These are the activations of a small neural network, seen along a few directions. Each row is one input.
Each table varies a few parts of the input and shows all the possible inputs, shuffled.
A made-up example of a description, with smaller parts first: one of 8 places around a ring, together with either a single point or one of 11 places along a line or (one of 2 separate values, together with one of 6 places along a line).
Shared parts are said once, and a part with two or three values counts as separate values.

Other details of the inputs shift rows strongly along two fixed directions, in all tables alike. That doesn't count.

Table:
R1: [ 18 -21 -34  35  15  -5  15 -62 -14 -37  -4]
R2: [-17  12   7  -5 -11  -8  -5  29   8 -18 -11]
R3: [-10 -18  46 -18   2   7 -23   8  -1 103  29]
R4: [ 22 -19 -47   3  17 -16  30 -53 -36 -32  -8]
R5: [ 19 -32 -41  27   6   0  11 -55 -16 -38 -14]
R6: [ -1  15  10   5 -16  10 -21  19  15 -22 -13]
R7: [-10  32   9   3 -11   8 -10  10  28 -18  -1]
R8: [ 12 -21 -28  33  14  -3  21 -63 -19 -42   3]
R9: [ -1  26   1 -14 -10   1   3  33  -4 -13 -13]
R10: [ 19 -25 -41  38  15  -3  14 -55 -12 -33  -8]
R11: [-17  18   7   6  -3 -11  -2  29  12 -14  -5]
R12: [-15  11   7  -9  -5  -3   1  31  10 -17 -15]
R13: [ -9  29  -4   4  -9 -11  -8  28   5  -8  -5]
R14: [ -7 -25  52 -36   5  17 -13  11  -4  96  17]
R15: [ -5  30   1  -3   0 -14 -10  29   3 -12  -4]
R16: [ -9  22  -4  -7 -18  -8 -12  28   1 -12 -10]
R17: [-2 32  1 -3 -1 -2  6 34  0 -9 -7]
R18: [  1  33  -2  -6   3  -7  -2  32   4 -10  -7]
R19: [ 21 -61   0 -19  24  -4   4 -77 -46  79  27]
R20: [ -9  24   9  -8 -19  11 -13   9  23 -22  -7]
R21: [ -8  26   5   0   1  -1  10  34   2 -11  -8]
R22: [  9 -68   5  -3  36   0  21 -75 -31  81  27]
R23: [-12  21   8   0   4  -5   8  33  10 -13 -10]
R24: [ 30 -32 -35  28   8 -22  44 -48 -14 -32   6]
R25: [-13  27  -1  -6  -6  10  -5  13  38 -17   5]
R26: [-12  21  -2 -17 -15  13  -8  12  33 -22  -1]
R27: [ -4   8  -4  14   2  10 -21  36  17 -19   2]
R28: [  6 -28 -42  16   5 -20  25 -51 -29 -32  -5]
R29: [ -3 -24  61 -24  -6  30 -34  -4   0  87  27]
R30: [ 10   6  10  -3 -23  -7   6  35  17 -18  -4]
R31: [ -3   1  -4   3  -7  13 -24  36  13 -23  -3]
R32: [ -3 -20  49 -36   2  21 -11  12 -13  99  19]
Description of these inputs: one of 2 separate values, together with either a single point or one of 6 places along a line or one of 9 places around a ring.
The inputs of R22 and R12 match in every part but the choice among 2 separate values. If R21 is changed in the same way as R22 into R12, which row does it become? -> R32
Which other rows does R19 become when the choice among 2 separate values takes its other values? List them by row number. -> R15
Start at R26 and move only the place on the line of 6, one step at a time. The first step leads to R20. Which rows follow, in order? -> R29, R6, R5, R31

Table:
R33: [ -5   2  21 -26  -2   4  -2  44   6  32   1]
R34: [ -6  36 -43  20   5 -28  13  -1 -32 -65 -26]
R35: [ -6  21 -36   7  -5  -4  12 -21  10 -83 -19]
R36: [  30  -93  -22   22   23    8   13 -110  -43   49   21]
R37: [-14   4  28 -22 -15  25 -30  12  14  22   7]
R38: [ -8  16  29   0   5   7 -13  25  21  32  18]
R39: [ -1  12 -34  12   1 -14  42  10 -10 -76 -21]
R40: [-12  23  25  -7  -1   9  -9  19  27  34  12]
R41: [  4  11 -32  40   8 -16  13   2   8 -81 -13]
R42: [ -8   8  44 -18 -14 -10   6  27   2  31  -4]
R43: [ 21  17  24 -17 -20  13 -19  28  10  27   8]
R44: [-14  19  23 -17  -6  14 -13  11  28  32   6]
R45: [  28  -93  -20    7   25    9    9 -122  -45   48   23]
R46: [-10   4  15 -24 -12  -9 -11  39   6  35  11]
R47: [ -3  -5  29  12  -5  12 -27  30  14  33   5]
R48: [  4  20 -50  12  14 -21  16   7 -19 -69 -29]
What do these inputs look like to the network? -> either a single point or one of 6 places along a line or one of 9 places around a ring
Start at R34 and move only the place on the line of 6, one step at a time. The first step leads to R48. Which rows follow, in order? -> R46, R33, R39, R42

Table:
R49: [-8  7  7  1 -3 -6  5  2  3 -6 -2]
R50: [ 17 -42 -20   3  10  -1  17 -58 -27   5   3]
R51: [-10  13  -1  -4   5  -1   5   3   2  -3  -1]
R52: [  0  -2   3   3  -7  21  -2  -9  42 -14  12]
R53: [-1 11  0  8  4 -7  4  7  3  0  0]
R54: [ 2  2  2 12  4 -5  0 13  1 -3  1]
R55: [ 3 -1  7  2 -8  0  0  6  1 -7 -7]
R56: [-3  1 -4  5  8 -2 -2 14  0 -3  0]
R57: [ 6 12 -6 -4 -2 -2  0  7  0 -1 -1]
R58: [-3 -3 -5 -3 -2  2 -5 12 -1 -6 -4]
R59: [ -8   6  -1 -13  -4  -1   0   2   0  -6  -4]
R60: [-8 -3 -2  5  2 -1 -2 12  0 -5 -3]
R61: [ 17 -40 -29   7  22  -4  15 -51 -28   9  10]
R62: [-11  -2   2  -1   1   0   0   7   2  -6  -6]
R63: [10  2  1  8 -2 -3 -1 12  0 -4  0]
R64: [ 3 14  4 -1 -5 -2  5  2  1 -4 -1]
R65: [ 22 -29 -21  12  16 -10  23 -58 -25  13  10]
R66: [ 9  3 -4  0 -2  1 -4 12 -2 -5  0]
R67: [ -3 -21  62 -43  -6  22 -29   4   0 117  29]
R68: [-1 10 -8 -6  3 -3 -1  7  1 -1 -1]
R69: [-5 -2 -1 -8 -3  3 -3  7  1 -8 -7]
R70: [ 5 -2  3  7 -8 -1 -1 11  0 -6 -3]
R71: [  0   7   7  -3 -10  -4   3   2   1  -6  -3]
R72: [ 5 -2 -2 -1 -8  2 -4 11 -1 -6 -3]
R73: [-5 14  4  2  2 -3  6  2  2 -3 -1]
R74: [-13   6   2  -6   0  -4   3   3   2  -5  -3]
R75: [-3 -3  4 11 -2 -3  0 11  1 -5 -2]
R76: [ 2 14 -2 -9 -5  2  2  2 -1 -4 -2]
R77: [ -4   7   2  20  -8  19 -39 -14  15 -16  -2]
R78: [-6 -1  7  6 -2 -2  2  7  3 -7 -6]
R79: [-6 11 -5  2  7 -5  2  8  3  0  0]
R80: [ -5  13  -4 -11   1   1   2   3   0  -4  -2]
What do these inputs look like to the network? -> either one of 2 separate values or (one of 5 places around a ring, together with one of 6 places around a ring)
Start at R74 and move only the place on the ring of 6, one step at a time. The first step leads to R62. Which rows follow, in order? -> R60, R56, R79, R51
Which other rows does R76 become when the place on the ring of 6 takes its other values? List them by row number. -> R50, R57, R66, R67, R72

Table:
R81: [ -5  12   2  -2  -2  -4   7  21   3 -10  -5]
R82: [  9 -16  -9  10   9  -7   7 -17 -19   8   0]
R83: [ -3   3   1   6  -8   5 -14  16   9 -15  -7]
R84: [ -4  13  -1 -21 -15   3  -4  11   0 -15 -11]
R85: [-10  19   1  -2   1  -6   5  14   9  -9  -3]
R86: [  3 -10  -9   2  14  -7  17 -20 -16   9   4]
R87: [  8 -19  -9  10   8  -3   0 -20 -17   4   3]
R88: [ -4 -15  56 -23  -7  29 -35  17  17  91  26]
R89: [ -3  12   5   1  -6   6  -4   8  19 -15  -3]
R90: [ 10 -25  -7   9   4   0   1 -19 -15   1   3]
R91: [ -5  18   3   2  -2   3  -5   8  16 -13  -2]
R92: [ 11 -19 -10   4   8  -8  14 -15 -15   6   4]
R93: [  4 -12  -6   1   4   0  13 -31  -1   3   8]
R94: [  1 -14  -7   0   9  -5  16 -26  -5   5   6]
R95: [  1   5   2   5  -7  -4  -3  24   1 -11  -9]
R96: [ -6  18  -3 -20 -11   1  -5  10  -2 -13 -11]
R97: [ -7  21   2   0  -4  -1   1   9  13 -11   0]
R98: [-1 14 -2  2  1 -9  2 24  0 -7 -4]
R99: [  5 -19 -11  10   8   1  -4 -25 -10   4   3]
R100: [ -4  13   0   7  -5   6 -10  11  13 -13  -2]
What do these inputs look like to the network? -> one of 2 separate values, together with either a single point or one of 9 places around a ring
Start at R100 and move only the place on the ring of 9, one step at a time. The first step leads to R91. Which rows follow, in order? -> R97, R85, R86, R98, R82, R87, R99
